[[122 128 123 127 129 123]
 [145 129 140 153 107 146]
 [112 123 119 109 145 112]] yields 123

[[114 113 106 104 119]
 [127 127 124 123 129]] yields 119

[[127 125 132 131 109 149]
 [125 125 128 130 128 124]
 [130 126 136 136 128 120]] yields 149

[133 129 140 103] yields 103

[[106 127 116 140 118]
 [104 136 120 120 132]
 [104 124 125 125 116]] yields 118

[137 104 110 139 136 101 143] yields 143

[126 129 124 149 124] yields 124

[136 118 136 119 158 132] yields 132

[[130 113 113 142]
 [155 120 139 155]] yields 142

[[137 117 106 129 143]
 [104 125 132 113 136]] yields 143
---
[[128 126 126 120 132 122 121]
 [119 121 123 109 136 127 104]
 [119 134 135 132 130 118 129]] gives 134

[105 140 137 151 142 155 100] gives 142

[156 124 144 134 122] gives 134

[145 155 150 134 118 116] gives 145

[128 125  99 131 129] gives 128

[135 158 142 143 129 152 150] gives 150
---
[[103 138 120 131 146 124]
 [121 118 150 148 140 110]] Out: 110

[[150 124 141 119 127]
 [116 140 141 142 138]] Out: 138

[[140 108 152 135]
 [ 99 141 151 143]] Out: 143

[[109 155 147 115 129]
 [154 112 132 138 111]] Out: 111

[[127 134 126 125 125 151]
 [124 138 120 119 119 139]] Out: 139

[[148 130 140 117]
 [157 135 139 122]] Out: 122

[[124 122 123 134 127  99]
 [137 143 138 131 142 132]] Out: 132

[[131 115 153 117 114]
 [124 130 133 131 123]] Out: 123
---
array([[135, 138, 134, 135, 102],
       [131, 112, 126, 105, 120]]) | 131

array([[120, 109, 112, 103, 127, 115, 128],
       [125, 156, 128, 119, 128, 122, 121],
       [145, 142, 142, 140, 128, 126, 119]]) | 125

array([[129, 126, 124, 156, 134, 125, 131],
       [123, 129, 133, 129, 127, 115, 122],
       [125, 127, 122, 123, 129, 130, 131]]) | 123

array([[117, 140, 130, 123, 130, 126],
       [101, 151, 119, 121, 127, 137],
       [102, 149, 125, 120, 135, 134]]) | 101

array([[147, 126, 123, 120, 101],
       [114, 131, 128, 134, 151]]) | 114

array([[124, 149, 132, 111],
       [149, 119, 121, 104],
       [139, 142, 122, 100]]) | 149
---
[123 154 127 127 129] gives 127
[120 102 136 109 129] gives 136
[135 142 105 119 149] gives 105
[102 103 127 102 152] gives 127
[119 103 143 128 118] gives 143
[144  99 138 104 130] gives 138
[129 130 106 149 140] gives 106
[131 136 156 134 132] gives 156
---
Input: [133 156 115 137 146]
Output: 146
Input: [109 158 152 114]
Output: 114
Input: [115 116 152 112 125 107]
Output: 107
Input: [150 132 119 151 118]
Output: 118
Input: [121 153 149 139 127 137 125]
Output: 125
Input: [134 119 156 102]
Output: 102
---
[[151 150 122 154 119]
 [103 135 102 107 150]
 [150 110 149 103 114]] Out: 119

[[133 133 112 121]
 [132 133 109 109]
 [139 133 154 142]] Out: 121

[[101 117 154 108 100 139]
 [103 152 108 116 103 100]
 [110 107 155 112 105 156]] Out: 139

[[129 141 120 130 107 134 115]
 [114 115 117 122 121 130 128]
 [122 119 138 124 125 134 113]] Out: 115

[[123 127 137 127 121 135 126]
 [121 116 155 122 119 152 131]
 [125 147 112 130 106 102 102]] Out: 126

[[126 128 130 114 156]
 [133 142 150 128 141]
 [115 125 106 136 130]] Out: 156

[[107 107 152 106 122 104]
 [104 113 102 152 111 109]
 [103 114 107 153 111 112]] Out: 104

[[129 146 108 128 103 103]
 [136 113 155 124 119 155]
 [107 110 153 114 104 148]] Out: 103
---
126,131,134,116,131,129,130
129,130,129,126,128,129,128
123,138,149,106,138,129,139
gives 128

100,139,140,115,144
129,115,146,135,143
156,111,108,132,127
gives 143

120,117,123,140,122
130,134,151,133,133
129,133,149,135,130
gives 133

124,119,129,127,144
152,140,112,152,125
125,123,129,124,146
gives 125

109,110,143,113,116,108,107
129,127,141,125,126,125,118
105,107,125,145,118,103,138
gives 118

140,130,113,140,112,147,119
136,107,142,130,140,133,131
133,105,144,127,142,129,131
gives 131

132,112,130,150,139
143,125,128,119,134
128,137,138,131,141
gives 134

124,144,114,126,112,106,109
145,132,149,142,132,142,134
137,131,134,132,134,131,133
gives 134
---
[[134 107 140 139]
 [147 100 143 143]
 [137 110 138 138]] -> 138

[[109 131 118 128 150 111]
 [138 142 140 128 152 148]
 [140 143 136 126 149 149]] -> 136

[[138 129 132 111]
 [100 126 118 130]
 [122 127 124 126]] -> 124

[[150 142 152 122 115]
 [150 120 121 117 155]
 [138 143 151 124 108]] -> 151

[[152 107 155 149 156]
 [134 120 130 132 106]
 [102 150 105 105 139]] -> 105

[[142 142 129 135]
 [141 141 126 142]
 [122 126 105 149]] -> 105

[[150 119 116 148 128 127 147]
 [133 126 116 130 120 119 139]
 [132 124 113 128 117 118 138]] -> 113

[[131 143 113 102 122]
 [151 104 125 101 100]
 [145 144 138 126 116]] -> 138

[[118 155 124 123 152 134]
 [124 142 127 128 141 133]
 [120 141 117 112 138 121]] -> 117
---
[[148 138 149 146 142 146 146]
 [134 136 126 131 119 115 115]
 [113 112 148 110 113 147 125]] gives 138

[[125 126 127 114]
 [120 115 131 142]
 [111 122 103 139]] gives 126

[[113 106 149 134]
 [123 101 148 129]
 [114 113 118 104]] gives 106

[[127 144 132 111 131 116]
 [151 138 104 124 121 137]
 [138 124 111 132 136 112]] gives 144

[[128 118 116 129 133 125]
 [133 145 118 122 120 129]
 [138 117 111 125 157 126]] gives 118

[[114 133 125 125 127]
 [131 140 132 117 126]
 [144 104 120 139 128]] gives 133

[[110 111 144 139 110 118]
 [108 110 145 141 107 116]
 [149 147 111 114 150 141]] gives 111
---
148  147  111  114  149
106  107  146  145  104
==> 146

127  131  110  104  131
137  126  135  121  151
132  115  138  134  118
==> 135

147  141  126  126  115
122  110  133  106  116
==> 133

146  142  140  149  131
127  135  101  138  120
125   98  124  116  134
==> 101

137  135  120  117  119
138  124  128  122  128
135  154  104  108  102
==> 128

135  129  143  130  150
124  151  129  138  117
123  116  146  124  144
==> 129

154  103  121  125  155
130  130  156  157  104
==> 156

119  120  120  124  153
151  144  139  124  125
==> 139
---
[137 132 126 107 131 135 132] ⇒ 131

[[149 114 120 133 126 138]
 [134 123 131 131 126 130]
 [137 114 128 135 144 138]] ⇒ 135

[[138 120 144 127]
 [116 128 151 110]
 [117 112 101 124]] ⇒ 112

[[154 151 128 127]
 [152 139 136 130]] ⇒ 139

[[105 149 132 152]
 [147 110 125 152]] ⇒ 110

[135 110 134 152 107 145 121] ⇒ 107

[[105 129 148 151]
 [129 144 138 157]] ⇒ 144

[155 130 128 128 127] ⇒ 128

[[138 117 105 116 112 142]
 [130 125 123 131 126 138]] ⇒ 131
---
156	130	137	153	152	148 Answer: 148
118	104	113	106	132 Answer: 132
134	138	119	135	154	109 Answer: 109
128	141	145	138	150	134	120 Answer: 120
154	135	129	131	143	145 Answer: 145
138	152	113	141	136 Answer: 136
128	124	117	142	149 Answer: 149
149	109	124	130 Answer: 130
132	151	124	112 Answer: 112
100	140	117	120	121	130 Answer: 130
